A small network was shown many inputs. Here are its activations along a few directions, one row for each input.
In each table, some parts of the input vary, and every possible input appears once, in random order.
Descriptions start from the smaller parts, as in this example, which fits no table here: ring(5) and (point or ring(11) or (values(2) and line(6))).
Shared parts are said once, and a part with two or three values counts as separate values.

Other details of the inputs shift rows strongly along two fixed directions, in all tables alike. That doesn't count.

A family of inputs:
R1: 136, -190, -2, 294, -100, 262, 357, -419, 5, -397, 375, 35, -19, 183
R2: -520, -190, -257, 44, -131, 484, -331, 126, -320, 478, 90, 445, -361, 137
R3: -328, -275, -124, -84, -324, 378, -397, 113, -283, 174, 167, -70, -169, -30
R4: -168, -69, -94, -146, 328, 22, 35, 46, -384, 162, 106, -83, -466, 173
R5: -382, -98, -347, 89, -370, 377, -334, 180, -443, 364, 262, 311, -448, 74
R6: -60, 450, -149, -225, 344, -769, -8, 205, 127, 304, -257, -11, -81, 16
R7: -151, 161, -406, 155, -114, -33, -521, 46, -339, 317, -131, 159, -220, -292
R8: -457, -552, -387, 93, -122, 154, -474, -118, -184, 231, 147, 416, -375, -97
R9: -306, 227, -263, -29, -144, 115, -367, 274, -195, 475, -53, 301, -195, -184
R10: 41, 133, 45, -36, -108, 26, 178, 332, 85, 147, -7, 161, 120, 95
R11: 260, 712, 11, -44, 22, -375, -15, 312, 253, 176, -267, -85, 348, -411
R12: 62, -455, 235, 100, 20, 428, 194, -451, 96, -447, 200, 37, 4, 263
R13: 358, 148, 250, 81, -52, 87, 92, -179, 56, -429, 3, -443, 324, -43
R14: -9, 188, -123, -113, 141, -520, 158, 89, -14, 85, 57, -95, -204, 275
R15: -136, -397, 14, -245, 186, 57, -24, 22, -412, -36, 205, -425, -391, 210
R16: -98, 15, -105, 17, -219, 226, -406, 70, -260, 68, 3, -86, -170, -86
R17: 207, -134, 436, -24, -79, 718, 369, -287, -2, -388, 182, -401, 213, 363
R18: -145, -112, -277, 121, -45, -106, -364, -77, -126, 35, -86, 297, -204, -232
R19: -7, 323, -85, -321, 276, -869, -180, 285, 82, 190, -382, -132, -96, 5
R20: -11, 15, 97, -101, 19, 195, 21, 186, 29, 171, -190, 110, 108, 79
R21: -374, -319, -492, 240, -134, 110, -281, -61, -236, 310, 212, 673, -501, -1
R22: 271, 1, 205, 134, -33, 92, 138, -326, 69, -513, 34, -335, 244, -38
R23: -127, -73, 55, -146, -73, -258, -123, 327, 282, 210, -207, 126, 186, -184
R24: -146, -296, -68, -162, 293, 193, -20, -60, -523, 75, 93, -184, -564, 297
R25: -72, -212, -182, 203, 7, 212, -84, -355, -137, -88, 63, 193, -176, -17
R26: 554, 186, 340, -47, 114, -438, 446, -120, 585, -543, -124, -380, 701, -288
R27: 97, -26, 186, -176, 296, -146, 303, -273, 20, -210, 8, -407, -65, 490
R28: 308, 223, 224, -112, -138, -106, 59, 117, 220, -222, -29, -510, 436, -228
R29: -255, -462, 53, 47, -49, 332, -126, -158, -67, 22, 78, 306, -207, 203
R30: 93, -373, 308, -205, 289, 312, 270, -191, -344, -381, 209, -538, -304, 476
R31: 96, -448, 507, -101, -128, 665, 395, -190, 141, -441, 292, -464, 342, 426
R32: -72, -579, 308, 16, -70, 423, 235, -328, 152, -294, 276, -82, 124, 283
R33: 56, 246, -143, 119, -246, 35, -50, 146, -116, 84, 151, -20, -63, -72
R34: -14, 101, -196, 43, -195, -183, -380, 90, -109, 52, -19, -191, 92, -370
R35: 360, 78, 534, -89, 150, 38, 548, -13, 522, -259, -205, -150, 521, 158
R36: 83, -21, 112, 271, -91, 569, 171, -472, -136, -331, 357, -297, 82, 185
R37: 68, 510, 62, -121, 160, -577, 76, 484, 509, 385, -464, 355, 352, -338
R38: 210, 376, -20, -4, 270, -520, 147, 134, 479, 125, -321, 356, 320, -361
R39: 173, -56, 59, 306, -232, 455, 254, -360, -180, -390, 460, -285, 25, 236
R40: 349, 222, 271, 9, -37, 229, 206, -117, 97, -261, -18, -409, 289, 23
R41: 399, 343, 52, 203, -46, -283, 353, -103, 201, -336, 48, -165, 329, -176
R42: 256, 489, 160, -251, -27, -381, -115, 503, 232, 105, -417, -95, 374, -360
R43: -114, 59, -101, -310, 180, -695, -146, 147, 32, 134, -133, -278, -104, 55
R44: -61, 253, -312, 142, 88, -333, -160, 10, 78, 206, -146, 397, -21, -371
R45: 255, 31, 325, -53, 191, -107, 361, -43, 408, -97, -209, 109, 358, 31
R46: -439, -81, -509, 315, -149, 216, -472, -231, -427, 259, 162, 347, -438, -173
R47: -247, -250, 25, 111, 38, 323, 77, -200, 36, 124, 142, 391, -113, 180
R48: 114, -377, 204, 136, 95, 440, 321, -507, 125, -368, 166, 74, 45, 266
R49: 73, 247, -71, -2, 32, -539, 123, 355, 316, 286, -192, 492, 137, -208
R50: 222, 457, -155, -48, -13, -835, -224, 289, 272, 42, -380, -116, 403, -714
R51: -246, 95, -185, -175, -70, -174, -481, 557, -86, 496, -370, 373, -94, -214
R52: -40, 122, -284, 173, -30, -124, -281, -105, -161, 90, -152, 112, -85, -290
R53: -10, 81, 144, -140, 21, -263, -76, 342, 297, 160, -351, 210, 171, -117
R54: -391, -366, -367, -9, 51, 214, -161, 59, -734, 270, 370, 81, -870, 324
R55: 286, -80, 483, 60, -43, 246, 712, -101, 409, -381, 193, -125, 359, 389
Each input here is: line(5) and (values(2) or ring(9)).
Changing only the line(5) part turns R31 into R2. The same change can be made to R23. Which row results?
Answer: R37
Which other rows does R49 become when the ring(9) part takes its other values? List them by row number.
Answer: R1, R5, R10, R21, R33, R39, R41, R55
Which other rows does R4 become when the line(5) part takes its other values? List them by row number.
Answer: R15, R24, R30, R54
List by row number the other rows that have the line(5) part in common with R27.
Answer: R7, R17, R20, R24, R25, R35, R40, R45, R48, R52
Which other rows does R13 become when the ring(9) part takes its other values? List them by row number.
Answer: R12, R16, R18, R22, R29, R42, R51, R53
Which other rows does R43 become when the values(2) part takes its other values? List them by row number.
Answer: R15

A family of inputs:
R56: 260, 334, 76, -13, 66, -287, 169, 21, 136, -181, -38, -241, 216, -124
R57: 27, -34, 27, 4, 139, 45, 164, -137, -54, -57, 88, -46, -115, 234
R58: -32, -53, -71, -9, 73, -76, -171, -43, -99, -21, -72, -50, -74, -116
R59: -299, -399, -176, 204, -232, 619, -199, -311, -511, -37, 460, -74, -456, 261
R60: 345, 93, 399, -112, 93, 137, 547, -41, 186, -328, 92, -389, 324, 271
R61: -42, -84, 48, -79, 192, -48, 16, 13, -37, 46, -83, 34, -99, 83
R62: -121, 148, -232, 20, 31, -349, -329, 245, 57, 343, -324, 448, -6, -403
R63: -80, -163, -90, -34, -91, -218, -92, 37, 22, -30, 82, -79, -51, -21
R64: 295, 197, 264, -98, -11, -88, 154, 71, 170, -234, -90, -355, 320, -50
R65: -13, -144, 42, -16, 162, 112, 148, -160, -60, -97, 55, -40, -154, 223
R66: -403, -798, 30, 56, -147, 644, 92, -411, -332, -186, 565, -53, -461, 649
R67: 536, 294, 337, -21, 180, -249, 475, -180, 323, -461, -52, -469, 472, 10
R68: 354, 113, 312, -48, 20, -371, 421, 68, 580, -286, -59, -104, 559, -81
R69: -233, -138, -275, 203, -113, 187, -220, -163, -185, 181, 106, 355, -260, -1
R70: -248, -112, -245, 192, -221, 293, -196, -32, -200, 201, 164, 285, -238, -34
R71: -30, 167, -148, 54, -140, -51, -153, 231, 30, 224, -86, 248, 69, -227
R72: 278, -19, 422, -174, 217, 79, 413, -111, 255, -303, -12, -316, 254, 212
R73: -124, 347, -289, -80, 102, -483, -202, 355, -66, 397, -192, 254, -194, -193
R74: 229, 250, 58, 25, 94, -307, 148, 33, 305, -43, -249, 138, 281, -239
R75: -31, -39, -33, -72, 22, -27, -188, -13, -61, 12, -69, -85, -33, -111
R76: -11, 305, -241, -78, -72, -357, -285, 355, -86, 270, -178, 46, 0, -345
R77: 24, -31, 96, 18, 23, 178, 209, -41, -90, -52, 170, -131, -73, 231
R78: -112, 83, -95, 14, -77, -67, -232, 185, 86, 242, -204, 251, 96, -232
R79: -194, -409, 135, -3, -110, 645, 60, -219, -287, -105, 308, -127, -287, 487
R80: -367, -384, -167, 176, -291, 646, -307, -129, -304, 118, 238, 260, -318, 164
R81: -92, 473, -398, 48, -42, -582, -352, 410, 82, 493, -314, 501, -13, -510
R82: -64, -19, -19, -50, -40, 12, -178, 27, -73, 34, -74, -137, 20, -78
R83: 485, 36, 701, -169, 205, 170, 737, -187, 421, -569, 16, -602, 546, 353
R84: -226, -322, -205, 119, -43, 288, -215, -298, -354, -47, 177, 3, -380, 120
R85: -111, 307, -265, -77, 12, -496, -431, 426, 146, 479, -423, 476, 53, -536
Changing only one part turns R78 into R82. The same change can be made to R71. Which row results?
Answer: R76
What is each input in this table made of?
Answer: values(3) and (point or ring(9))
Which other rows does R65 become when the ring(9) part takes its other values? List them by row number.
Answer: R57, R60, R61, R72, R73, R77, R79, R83
Which other rows does R61 become when the values(3) part takes its other values? List them by row number.
Answer: R58, R62
